A small network was shown many inputs. Here are its activations along a few directions, one row for each input.
Each table varies a few parts of the input and shows all the possible inputs, shuffled.
Descriptions start from the smaller parts, as in this example, which fits no table here: one of 6 places along a line, together with either a single point or one of 9 places along a line or (one of 2 separate values, together with one of 5 places around a ring).
Shared parts are said once, and a part with two or three values counts as separate values.
In the rows, 128 means zero.

Other details of the inputs shift rows strongly along two fixed directions, in all tables alike. That doesn't count.

Rows:
R1: [118 224 173 163 120 161 196 117 112 139 209]
R2: [154 161 60 179 209 136 82 73 97 122 156]
R3: [207 193 114 150 205 103 110 105 139 89 172]
R4: [98 239 144 172 132 134 203 135 95 139 175]
R5: [157 169 82 159 209 118 86 75 76 92 148]
R6: [178 168 100 174 195 116 86 101 68 68 141]
R7: [53 90 176 91 63 132 168 173 106 111 135]
R8: [46 92 159 69 68 158 154 145 148 174 147]
R9: [82 97 193 94 73 146 210 134 140 176 132]
R10: [189 174 105 210 220 110 118 97 124 127 148]
R11: [172 64 95 93 150 76 124 153 170 121 87]
R12: [146 82 140 80 155 115 58 137 167 142 77]
R13: [134 29 141 93 160 110 81 102 144 117 125]
R14: [155 53 111 145 167 76 118 163 187 136 106]
R15: [99 234 135 133 102 204 143 114 108 152 196]
R16: [236 169 104 138 184 147 127 59 119 112 155]
R17: [172 46 92 123 154 103 137 122 158 152 72]
R18: [84 101 179 97 67 126 196 183 175 148 167]
R19: [148 86 114 125 116 39 99 89 182 135 73]
R20: [106 242 127 153 74 174 199 79 134 75 147]
R21: [75 193 102 190 111 171 174 126 54 115 187]
R22: [116 41 91 116 167 107 75 125 161 163 85]
R23: [204 197 99 166 178 130 64 124 88 104 120]
R24: [71 101 142 133 46 152 151 209 123 169 103]
R25: [92 234 102 180 101 195 147 143 93 163 157]
R26: [193 51 124 85 139 104 118 134 186 121 122]
R27: [99 225 93 204 75 179 204 91 131 97 137]
R28: [155 29 159 109 146 109 81 128 136 93 119]
R29: [129 41 140 90 164 92 86 119 129 93 107]
R30: [43 119 158 64 72 151 145 166 153 171 119]
R31: [119 56 123 73 173 96 78 105 149 125 110]
R32: [212 189 113 169 142 98 89 28 150 109 162]
R33: [162 39 122 147 136 104 75 170 132 126 78]
R34: [66 134 159 98 21 90 180 116 168 152 125]
R35: [180 55 158 99 129 122 59 152 156 130 95]
R36: [68 197 94 182 115 173 171 115 61 131 188]
R37: [125 75 112 92 167 102 65 138 165 153 69]
R38: [189 196 81 180 170 124 119 51 147 58 96]
R39: [192 186 71 209 150 87 96 46 140 123 134]
R40: [209 181 110 171 158 151 112 34 164 58 131]
R41: [31 87 146 103 76 122 176 169 98 126 124]
R42: [78 118 175 82 46 146 146 197 125 147 113]
R43: [61 103 141 126 52 157 147 200 137 184 96]
R44: [204 204 117 141 182 146 55 103 109 111 133]
R45: [48 128 146 93 67 145 148 187 137 175 93]
R46: [180 67 124 74 155 98 132 109 159 129 84]
R47: [116 230 131 165 87 162 159 162 52 111 163]
R48: [157 63 150 90 146 131 56 132 177 150 93]
R49: [110 221 150 150 93 168 161 145 58 88 186]
R50: [154 71 138 113 177 81 132 112 144 150 66]
R51: [71 116 184 85 82 131 213 140 131 167 117]
R52: [198 168 95 196 211 128 128 70 104 139 126]
R53: [111 55 103 92 176 86 82 116 141 133 92]
R54: [171 62 155 98 137 100 71 156 132 103 90]
R55: [76 215 127 131 115 167 166 103 63 109 198]
R56: [149 52 135 122 150 85 83 161 121 96 79]
R57: [82 90 108 115 55 131 210 193 156 161 126]
R58: [122 206 159 160 85 185 160 138 66 96 203]
R59: [91 90 190 100 37 155 154 190 119 137 140]
R60: [91 114 140 67 56 127 205 179 155 138 139]
R61: [79 237 118 117 115 177 155 105 88 139 189]
R62: [81 107 183 86 44 168 140 182 147 170 125]
R63: [116 62 104 87 171 92 75 123 153 148 79]
R64: [130 38 132 82 164 112 76 99 158 133 126]
R65: [95 196 144 150 103 182 168 107 64 101 215]
R66: [178 150 86 205 192 132 86 103 75 82 148]
R67: [171 64 105 93 158 87 137 121 151 138 65]
R68: [199 194 94 170 209 93 114 116 130 96 155]
R69: [169 185 67 180 202 153 64 93 120 141 135]
R70: [61 123 155 96 56 141 147 199 130 170 91]
R71: [58 77 148 144 55 139 168 202 107 136 118]
R72: [152 70 169 104 181 71 115 130 176 132 102]
Each input here is: one of 4 places along a line, together with either one of 2 separate values or one of 5 places around a ring or one of 11 places around a ring.
Question: Changing only the place on the line of 4 turns R26 into R57. The same change can be made to R40. Which row results?
Answer: R27
Question: Start at R48 and move only the place on the line of 4, one step at a time. The first step leads to R12. Which rows follow, in order?
Answer: R45, R25
Question: Which other rows does R60 become when the place on the ring of 5 takes its other values? List them by row number.
Answer: R3, R46, R51, R72
Question: Which other rows does R40 become when the choice among 2 separate values takes its other values? List them by row number.
Answer: R32
Question: Which other rows does R47 become when the place on the ring of 11 takes its other values? List them by row number.
Answer: R5, R6, R23, R37, R41, R45, R53, R56, R63, R70
Question: Start at R49 and move only the place on the ring of 11, one step at a time. The first step leads to R7. Which rows follow, in order?
Answer: R29, R55, R31, R61, R30, R12, R44, R42, R54

Rows:
R73: [144 169 116 183 131 142 151 123 85 99 157]
R74: [188 78 129 118 198 98 55 143 143 143 80]
R75: [136 89 154 99 120 96 153 143 177 158 90]
R76: [105 182 108 150 133 141 150 97 73 100 161]
R77: [207 70 172 72 149 103 67 93 181 88 114]
R78: [112 205 101 147 128 163 107 107 75 121 144]
R79: [157 48 114 138 182 77 70 106 140 87 86]
R80: [188 64 170 74 157 125 27 130 142 99 112]
R81: [150 213 95 152 141 136 131 58 113 105 143]
R82: [98 75 142 93 110 119 148 112 182 159 101]
R83: [180 78 110 135 170 77 69 78 181 98 69]
R84: [60 132 154 91 62 125 210 165 169 174 138]
R85: [32 115 149 123 21 152 163 193 118 154 121]
R86: [44 109 158 104 82 137 196 158 112 167 162]
R87: [204 55 112 129 201 79 88 132 139 110 98]
R88: [127 68 140 121 84 105 146 141 179 135 81]
R89: [187 189 157 129 160 156 104 92 79 64 201]
R90: [167 46 113 120 216 95 75 92 145 116 107]
R91: [126 71 142 109 87 107 161 157 185 141 81]
R92: [82 122 153 100 42 129 214 175 160 165 117]
R93: [140 194 112 155 174 133 150 122 94 122 187]
R94: [153 55 99 115 196 95 81 95 138 106 106]
R95: [80 66 137 112 97 117 94 160 144 133 77]
R96: [125 202 107 152 157 177 107 103 90 140 163]
R97: [97 42 137 126 98 95 132 155 139 116 102]
R98: [121 198 99 137 123 150 156 77 130 125 153]
R99: [134 199 121 139 131 142 158 86 131 151 169]
R100: [144 193 110 178 121 165 113 137 88 121 144]
R101: [118 207 89 146 146 173 106 104 87 127 160]
R102: [54 98 158 120 50 140 216 199 119 140 131]
R103: [169 202 99 182 127 130 129 80 125 99 147]
R104: [117 193 119 141 141 163 116 123 93 159 170]
R105: [162 186 126 160 176 129 149 122 85 118 163]
R106: [51 116 154 113 38 161 179 215 125 162 114]
R107: [94 84 140 91 124 119 115 182 150 169 111]
R108: [154 196 110 154 135 158 123 151 91 137 148]
Question: What is each input in this table made of?
Answer: one of 3 separate values, together with either a single point or one of 11 places around a ring
Question: Which other rows agree with R96 in the choice among 3 separate values? List them by row number.
Answer: R74, R78, R80, R85, R95, R100, R101, R104, R106, R107, R108
Question: Which other rows does R94 become when the choice among 3 separate values takes its other values? List them by row number.
Answer: R98, R101
Question: Which other rows agree with R89 in the choice among 3 separate values? List them by row number.
Answer: R73, R76, R79, R86, R87, R90, R93, R94, R97, R102, R105

Rows:
R109: [115 232 151 146 80 185 177 148 86 131 185]
R110: [150 174 90 174 166 142 118 95 97 107 145]
R111: [175 76 115 107 181 111 49 97 151 122 105]
R112: [143 151 139 120 154 139 122 110 105 115 159]
R113: [126 67 145 87 110 121 102 164 164 159 94]
R114: [185 160 113 138 184 143 74 82 113 102 149]
R115: [184 146 102 172 180 119 92 89 101 87 148]
R116: [175 190 127 144 151 146 102 102 100 98 152]
R117: [193 109 126 127 185 120 64 89 129 97 126]
R118: [104 45 128 105 133 105 93 132 164 149 81]
R119: [189 77 101 144 186 97 76 132 150 124 79]
R120: [162 164 93 154 206 124 84 82 112 125 140]
R121: [86 55 131 107 116 103 154 156 137 138 108]
R122: [84 67 144 103 90 118 131 178 165 173 82]
R123: [142 191 134 154 131 157 136 103 87 99 176]
R124: [195 130 104 138 189 117 54 115 146 132 109]
R125: [138 192 136 144 147 148 144 107 82 107 183]
R126: [105 39 125 102 150 94 110 139 149 153 84]
R127: [196 124 118 121 184 119 57 100 134 104 112]
R128: [129 178 142 153 101 150 163 155 106 115 160]
R129: [162 203 138 159 128 155 138 130 94 112 167]
R130: [103 161 134 126 75 127 211 89 169 137 141]
R131: [92 199 141 146 107 157 188 133 81 111 193]
R132: [144 177 106 166 140 144 125 132 108 142 130]
R133: [136 36 112 111 178 87 97 129 150 130 83]
R134: [131 49 158 79 112 117 104 169 169 150 87]
R135: [33 51 156 81 51 117 153 185 165 174 75]
R136: [42 187 152 105 32 178 188 165 106 158 159]
R137: [72 26 168 88 75 109 151 172 157 127 103]
R138: [175 61 99 142 184 92 79 107 142 102 95]
R139: [34 110 173 71 57 154 188 171 125 162 147]
R140: [115 45 140 72 143 106 95 136 158 151 103]
R141: [164 181 92 174 155 130 121 109 97 97 140]
R142: [99 100 133 131 84 125 166 179 134 144 111]
R143: [111 172 134 125 69 121 209 101 170 136 129]
R144: [42 199 126 151 61 177 198 142 85 153 165]
R145: [130 39 139 112 119 86 109 154 149 118 84]
R146: [35 175 147 108 38 166 181 169 117 163 146]
R147: [57 49 164 65 55 88 223 135 210 168 96]
R148: [129 207 100 170 133 150 132 113 90 127 142]
R149: [161 44 139 110 149 85 86 140 158 99 85]
R150: [158 168 109 164 173 124 126 101 86 100 168]
R151: [82 215 121 143 96 177 153 119 96 141 177]
R152: [147 47 111 120 156 89 87 137 156 122 64]
R153: [198 164 122 152 175 124 84 96 106 86 139]
R154: [205 157 106 177 178 118 95 116 107 100 139]
R155: [69 156 133 109 106 149 153 138 116 157 155]
R156: [143 199 128 146 90 131 205 102 164 141 144]
Question: Changing only one part turns R150 into R145. The same change can be made to R147. Which row results?
Answer: R143
Question: Changing only one part turns R129 into R123. The same change can be made to R124. Which row results?
Answer: R151
Question: What is each input in this table made of?
Answer: one of 4 places along a line, together with either a single point or one of 11 places around a ring
Question: Start at R126 and move only the place on the line of 4, one step at a time. The first step leads to R144. Which rows follow, in order?
Answer: R148, R132
Question: Start at R113 and move only the place on the line of 4, one step at a time. The first step leads to R136. Which rows follow, in order?
Answer: R111, R140

Rows:
R157: [73 138 141 116 79 152 151 167 114 150 129]
R158: [136 71 145 102 115 106 128 141 172 139 98]
R159: [105 191 113 160 96 151 170 120 111 130 146]
R160: [78 165 147 120 83 160 156 139 100 127 160]
R161: [162 196 115 151 154 137 139 80 110 102 167]
R162: [116 98 135 114 106 112 146 149 157 144 102]
R163: [179 160 101 150 169 120 101 94 134 118 120]
R164: [120 93 144 103 102 119 136 134 163 143 106]
R165: [90 133 156 113 76 132 189 142 134 131 143]
R166: [110 68 150 93 122 118 117 144 135 125 117]
R167: [80 167 144 121 88 165 153 144 105 144 160]
R168: [160 109 108 149 163 102 119 111 141 119 110]
R169: [125 67 150 100 118 120 106 161 146 138 105]
R170: [74 127 135 133 77 146 159 172 108 141 131]
R171: [92 82 136 122 109 121 138 165 122 140 113]
R172: [155 121 109 130 161 108 104 101 150 130 109]
R173: [72 104 130 122 96 135 137 154 119 144 119]
R174: [184 135 98 144 203 118 55 98 118 114 120]
R175: [107 184 129 144 117 155 153 147 88 136 161]
R176: [122 63 152 98 127 116 113 158 142 140 111]
R177: [166 117 116 134 166 103 116 114 146 126 113]
R178: [130 37 131 94 158 97 85 147 151 140 85]
R179: [116 189 106 163 139 156 138 121 79 121 165]
R180: [110 95 142 101 106 118 140 127 162 146 114]
R181: [108 193 133 136 96 149 170 104 116 120 164]
R182: [107 89 152 101 102 129 117 149 133 124 113]
R183: [182 151 111 139 178 121 110 85 135 117 141]
R184: [119 91 146 102 97 114 139 129 159 126 106]
R185: [104 184 136 133 114 166 152 133 92 133 174]
R186: [100 185 112 156 109 146 180 116 107 131 157]
R187: [179 168 120 150 164 137 91 109 100 94 150]
R188: [191 150 95 149 199 110 97 82 133 115 127]
R189: [157 94 121 125 159 112 82 142 133 127 103]
R190: [188 79 127 119 178 93 94 107 165 122 103]
R191: [111 50 128 113 122 111 98 156 143 136 82]
R192: [147 198 92 174 153 138 132 84 110 115 150]
R193: [101 170 147 129 73 146 185 135 124 124 153]
R194: [176 164 123 148 173 134 98 105 96 96 156]
R195: [178 151 117 141 171 139 76 108 115 113 135]
R196: [111 90 127 128 103 111 149 146 152 137 100]
Question: Changing only one part turns R186 into R179. The same change can be made to R165. Which row results?
Answer: R194
Question: Changing only one part turns R176 into R190. The same change can be made to R173. Which row results?
Answer: R192
Question: What is each input in this table made of?
Answer: one of 2 separate values, together with one of 4 places along a line, together with one of 5 places around a ring
Question: Start at R187 and move only the place on the line of 4, one step at a time. The first step leads to R169. Which rows follow, in order?
Answer: R189, R170
Question: Which other rows does R167 become when the choice among 2 separate values takes its other values? List them by row number.
Answer: R180
